68,64,54,21,77,25 -> 54

610,138,933,218
116,188,327,721
-> 933

32,817,503,63,73 -> 503

110,209,101,56 -> 101

225,795,699,495,40 -> 699

2,37,10,12,-34,-19 -> 10

573,222,555,259,623,801,404 -> 555

169,141,115,171,157
20,61,64,242,74
-> 115

658,730,313,-523,278 -> 313

109,175,165,215,149,147,185
173,80,204,147,156,173,144
159,118,109,63,105,141,138
-> 165
---
[[ 12.9 -14.6  14.8 -10.4   0.5   6.4]
 [  9.8  -2.3  -4.9   4.7 -39.2   2.9]
 [ -8.5   1.9  28.9 -13.5   6.3  10.8]
 [ -3.1   3.5   8.2  18.5 -80.8 -13.2]
 [ 17.0  -6.2  44.8 -10.7 -35.1  -2.4]
 [  0.1 -13.0 -39.4  19.3  58.7  -7.6]
 [ -8.4  11.1   2.4  11.9 -73.5  -6.0]
 [ -4.4  -5.7 -15.3  -9.8 -16.4   7.2]
 [ -1.3  -1.8  -4.0  14.4 -31.8 -13.8]
 [  8.7  -7.8 -40.5  -1.3 -10.0  11.7]
 [ 18.3   4.1  29.4  39.9  13.9   8.8]
 [ -9.3  -3.4  12.9   3.9 -40.1   7.3]] result: -8.5

[[ -4.4   7.8  14.8   1.0 -10.2  -7.8]
 [ -4.4   7.8 -16.7  11.7  16.4  -7.8]
 [ -4.4   7.8 -16.7  11.7  16.4  -7.8]
 [ -4.4   7.8 -16.7  11.7  16.4  -7.8]
 [ -4.4   7.8  -0.2  11.7   2.2  -7.8]
 [ -4.4   7.8 -27.3  11.7  24.3  -7.8]
 [ -4.4   7.8  15.9   1.1 -15.2  -7.8]
 [ -4.4  13.9 -65.7  29.9  60.3 -10.9]
 [ -4.4   7.8 -16.7  11.7  16.4  -7.8]
 [ -4.4   7.8 -36.3  12.5  33.0  -7.8]
 [ -4.4   7.8 -16.7  11.7  16.4  -7.8]
 [ -4.4   6.0  21.6  -2.9 -20.7  -5.2]] result: -4.4

[[ 0.4 -0.3  0.7  0.8  6.9 26.6 53.8]
 [ 9.2 32.1 58.1 69.1 72.1 70.7 71.3]
 [-1.1 -0.7 -0.7  2.0  9.2 33.3 57.5]
 [ 0.2  0.8  2.8 18.5 47.6 66.2 71.8]
 [-0.1  1.7  3.3 15.1 42.8 63.5 69.9]
 [ 0.8 -0.4  0.3  1.1  2.9 13.6 42.0]
 [ 0.9  2.8  9.7 35.3 61.8 68.5 71.1]
 [ 2.4 11.1 34.9 58.9 69.0 70.9 71.2]
 [-0.7 -0.6 -0.3  2.7 11.7 40.2 61.1]] result: -1.1

[[  2.4  -1.9  -2.9 -24.1  15.3   4.1  -9.1  -5.1]
 [  2.6  -2.9 -17.0   7.6 -46.2  -4.2  -3.9  11.0]
 [ -1.1  -2.0 -45.3 -42.5  41.5   1.5  13.3  -0.3]
 [  1.4  -2.8 -50.2 -11.6  -6.6   0.9  -4.0   2.8]
 [  0.5  -2.0 -31.2 -47.6  43.1   2.4   8.3  -1.8]
 [  0.5   1.3  30.7 -28.5  31.3   1.1  13.5  -3.9]
 [  2.2  -1.8  10.0  27.1 -65.1  -4.1 -14.5   8.0]
 [ -3.8  -0.9 -31.0  -8.5  15.3   0.8  12.0   0.7]
 [ -5.4  -0.2 -29.1 -55.3  65.8  -1.8  33.7   1.7]
 [  4.0   0.3  43.3  38.7 -51.5   3.8 -26.7  -6.2]
 [ -4.6   0.0 -14.9 -58.0  69.7  -1.5  36.7   0.9]
 [  3.5  -3.4 -43.0  -9.4 -24.0  -1.1  -5.5   7.8]] result: -1.1

[[ 78.1  -4.9  58.2  14.5  43.4  -3.8   5.5  16.1  -8.4  11.4   1.9  13.3]
 [-61.8 -24.8 -18.2  -1.2  32.8  -1.9 -12.7   3.3 -13.5   7.9   5.7   7.9]
 [ 37.3 -14.5  27.7   6.2  25.1  11.6   0.9   3.5  11.4  75.6   0.2  -3.0]
 [-16.3   6.9   4.9  -0.8  82.7  17.2  -1.7   5.1  -1.2  54.0  -5.6 -15.1]
 [ 22.5  -6.4  30.0  26.2  10.3   7.2   1.0  24.7 -11.1  76.2  -8.0 -10.6]
 [-71.9  17.0 -47.0 -14.3  38.4 -10.6  12.8  -9.0   3.6  23.0  11.2   3.7]
 [-80.8  13.4 -22.9  16.8 -19.6   5.1  10.6   6.4  25.5 -23.0  -8.2  -5.0]
 [ 24.2  -8.2  17.1  -9.7  37.3  11.1  -8.3 -14.4   2.8   0.4  -4.1  12.1]
 [-71.4 -14.6 -12.2   7.8 -60.7  -8.4  -8.2   3.8 -17.0 -41.1  -4.3  -0.5]
 [-24.0  -2.2 -15.9  -8.5 -51.4  -2.7  -5.9 -15.9  -4.3   1.8  -2.5  13.1]] result: 37.3

[[ 15.8 -34.6 -51.6 -70.2  -0.5 -23.8 -72.5   0.4  36.4 -25.0]
 [-54.2 -48.6  31.5  43.9 -34.6  30.9  -0.9   2.6  12.6 -34.5]
 [ 22.3  56.1 -24.7  30.9   0.1  -1.1  12.4 -35.2 -38.2 -78.4]
 [ 53.5 -34.5  43.3   0.4   3.1  14.0 -31.7 -38.1 -78.5  -0.6]
 [  4.7  13.6 -55.1 -33.8 -78.6   0.7 -20.9 -69.0  -0.6  36.2]
 [ 51.9 -53.7 -48.5  40.2  56.3 -33.3  33.5  -1.6   2.9  13.3]
 [-45.7  24.4  71.8 -31.7  31.6  -1.8   7.8  13.0 -34.3 -38.1]
 [-33.5  31.7   2.3  -3.1  13.2 -38.5 -36.6 -78.0  -0.8 -24.1]
 [ -2.7   2.8  12.1 -49.2 -37.8 -74.4  -5.9 -24.7 -70.2  -0.8]
 [ 32.6   0.1   1.0  17.0 -34.4 -39.0 -80.5   0.3 -24.4 -70.0]] result: 22.3
---
[801 492 263 559 194]: 801, 559

[[391 107 485 287]
 [759 178 596 197]]: 759, 596

[6 8 1 0]: 8, 6

[2 4 9 7]: 9, 7

[[27 43 88 78 39 14 71]
 [15 43 90 79 31  7 58]
 [49 46 92 73 50 29 72]]: 92, 90

[-31  41 -12  25]: 41, 25

[ 906  785  -43 -548  498]: 906, 785

[ 45 147 107 237 245 111 158]: 245, 237

[[319 443 436 514]
 [478 491  10 763]
 [313 558 102 430]]: 763, 558

[[5486 6595 5023 3298 6579 4572]
 [5219 8104 1697 2560 6335 3036]
 [5190 6360 4342 3946 5614 3948]]: 8104, 6595
---
[  2.5 -11.6  21.0  11.1 -67.3] ⇒ 21.0, -67.3

[ 49.5 -64.6 -85.3  70.5] ⇒ 70.5, -85.3

[69.8 -2.1 33.1  2.3 15.9] ⇒ 69.8, -2.1

[ 21.2  32.9  24.7 -72.6] ⇒ 32.9, -72.6

[[ -6.0 -73.5   1.5   0.2]
 [ -5.2  50.0  -1.7  -5.0]] ⇒ 50.0, -73.5

[-64.0 -16.8  -4.4  19.4] ⇒ 19.4, -64.0

[ 39.3 -66.6  49.6 -10.6] ⇒ 49.6, -66.6
---
791  194  597  316 gives 194
2094  8013  1743  2053 gives 8013
 83  170  194   61 gives 170
2308  4556  8590  1992 gives 4556
-44   44  -46    5 gives 44
79  12  56  75 gives 12
---
[[ 22.6  42.0  81.0  39.3 -16.8  76.0]
 [ 26.4 -41.5 -50.8  16.7  51.3 -48.8]] Answer: -50.8

[-48.2  -5.2  75.1 -54.0   3.0  87.4] Answer: 75.1

[[-30.5  53.3  41.4   0.1  29.0  16.1]
 [-89.1  -2.3   2.4  10.9  42.5  -0.3]
 [-40.8 -53.7  63.4 -11.6 -16.6  12.2]] Answer: 63.4

[[ -7.4  18.7 -25.7  19.9  12.1  24.8]
 [ 34.0 -11.1  13.3  26.7  14.2 -37.8]
 [-19.1  30.6 -77.5  -4.3  12.0   6.7]] Answer: -77.5

[-35.9 -37.4  80.1  -3.1  -1.8  21.3] Answer: 80.1

[[-75.3 -20.5  -0.1 -19.3   6.2  11.3]
 [-14.4 -10.2 -43.8  16.4  -9.5   6.5]
 [-40.2 -18.0 -26.7   7.9   4.9  -8.0]] Answer: -26.7

[ 45.3 -79.7   9.5  50.0  69.5 -13.4] Answer: 9.5
---
[-7.28, 6.67, -17.33, 14.13, 6.46, -3.91, -0.68] ⇒ -17.33
[-0.11, 0.11, 0.01, 0.04] ⇒ 0.01
[-1.8, 13.0, 7.0, -7.7, -11.9] ⇒ 7.0
[-60.65, -54.76, -111.48, 118.28] ⇒ -111.48
[-5.636, -7.766, 10.979, -8.067, -2.281, -15.320, 9.557] ⇒ 10.979
[147.522, -11.047, -100.204, -54.004, -125.724, -90.975] ⇒ -100.204
[156.35, -52.46, 166.76, 136.90, 60.64, 181.04, -153.76] ⇒ 166.76
[-148.691, 148.270, -154.066, 128.264] ⇒ -154.066
[-13.851, 17.826, -14.468, -3.380] ⇒ -14.468
[-3.11, -1.79, -2.80, 14.65, -3.71, -10.62] ⇒ -2.80
